Each row has a name. Each question is about the rows just above it.

[+3.98 +6.11 +9.39 +4.43 -1.78 +3.97 +5.95] -> leror
[-1.34 +3.56 +0.32 -3.71 -4.67 +3.14 +4.84] -> rared
[+3.57 +9.40 -5.88 -3.03 -1.33 -2.71 -2.83] -> topa
[-2.88 -1.34 +9.40 +5.95 -3.47 +5.96 +5.26] -> talu
Which value is in both talu and leror?	[+5.95]
Which value is in both topa and talu?	[+9.40]
Shared by talu and topa:	[+9.40]
Which value is in both talu and rared?	[-1.34]
The one value in rared and talu:	[-1.34]
The one value in leror and talu:	[+5.95]
Whose row is [-1.34 +3.56 +0.32 -3.71 -4.67 +3.14 +4.84]?	rared

[+4.24 +6.89 +6.23 -7.31 +5.06 +4.70 +4.03 +5.47 +4.69 +5.42 +6.91 -8.55 +2.77 +4.00 +4.58 -7.20 +5.46 -6.22 +3.76 +2.73 -7.16 +3.97 +3.98 +7.26 -6.34 -6.99 -7.66 +4.48 +6.27 -7.07 +3.75] = Detuz
[+0.41 +4.05 +3.98 -5.95 -5.82 +3.83 -0.01 -5.99 -6.36 -6.88 +4.00 +4.38 +5.29 -3.00 +4.44 -6.18 +5.17 +7.49 -1.47 +5.05 -6.30 -0.54 -2.14 +4.04 -6.19 -6.19 -4.61 +2.44 -8.40 -6.16 -2.40] = situ
[+4.03 -0.42 +5.04 -3.73 -5.34 -2.83 +6.09 -5.02 -5.55 +4.13 -0.59 -6.67 -3.96 +6.22 -2.92 -3.59 -1.83 -6.77 +6.48 -6.88 -3.52 +6.41 +6.27 +0.41 -3.16 -3.37 -4.30 +4.02 -3.24 -3.75 +6.57] = dedot
[+4.34 +4.04 -2.19 -7.48 +6.43 -3.82 +4.67 +6.80 +5.95 +9.00 -1.54 -7.85 -4.98 +7.06 -3.88 -7.43 -2.87 -7.18 +5.96 +4.79 -7.19 +5.28 +6.44 -0.68 -7.39 -7.33 -7.99 -3.74 +7.39 -6.77 +6.59] = paluf
[+7.69 +8.59 +8.01 -4.30 -6.77 +6.51 +7.30 -6.50 -7.00 +0.92 +8.42 -6.32 +4.82 +4.33 +6.40 -4.14 +7.34 -3.56 +5.80 -7.61 -4.27 +6.85 +5.04 +8.91 -3.05 -3.87 -4.51 +6.37 -5.13 +4.03 +5.11] = tel
[+4.34 -1.46 -2.19 -7.48 +6.43 -3.82 +4.67 +6.80 +5.95 +9.00 -1.54 -7.85 -4.98 +7.06 -3.88 -7.43 -2.87 -7.18 +5.96 +4.79 -7.19 +5.28 +6.44 -0.68 -7.39 -7.33 -7.99 -3.74 +7.39 -6.77 +6.59] = fep
The one value in dedot and fep:	[-6.77]
Shared by Detuz and tel:	[+4.03]
The one value in paluf and situ:	[+4.04]
Shared by situ and paluf:	[+4.04]

[-3.91 -0.55 -2.96 +2.34 +1.76]  teze
[-6.03 +2.35 -6.53 -9.52 -2.96]  topo
[-3.91 -0.55 +1.30 -7.69 +1.76]  rolus
[-3.91 -0.55 +1.30 -4.84 +1.76]  gamuz
[-3.24 +1.30 -6.54 -7.47 -3.93]  ged
[-6.24 +3.01 +0.95 -6.53 -0.51]  Dunat
[-3.24 +2.35 -0.82 -7.47 -0.26]  vazi
Shared by topo and teze:	[-2.96]
Whose row is [-6.03 +2.35 -6.53 -9.52 -2.96]?	topo
Which value is in both Dunat and topo?	[-6.53]
Shared by topo and vazi:	[+2.35]
The one value in teze and topo:	[-2.96]

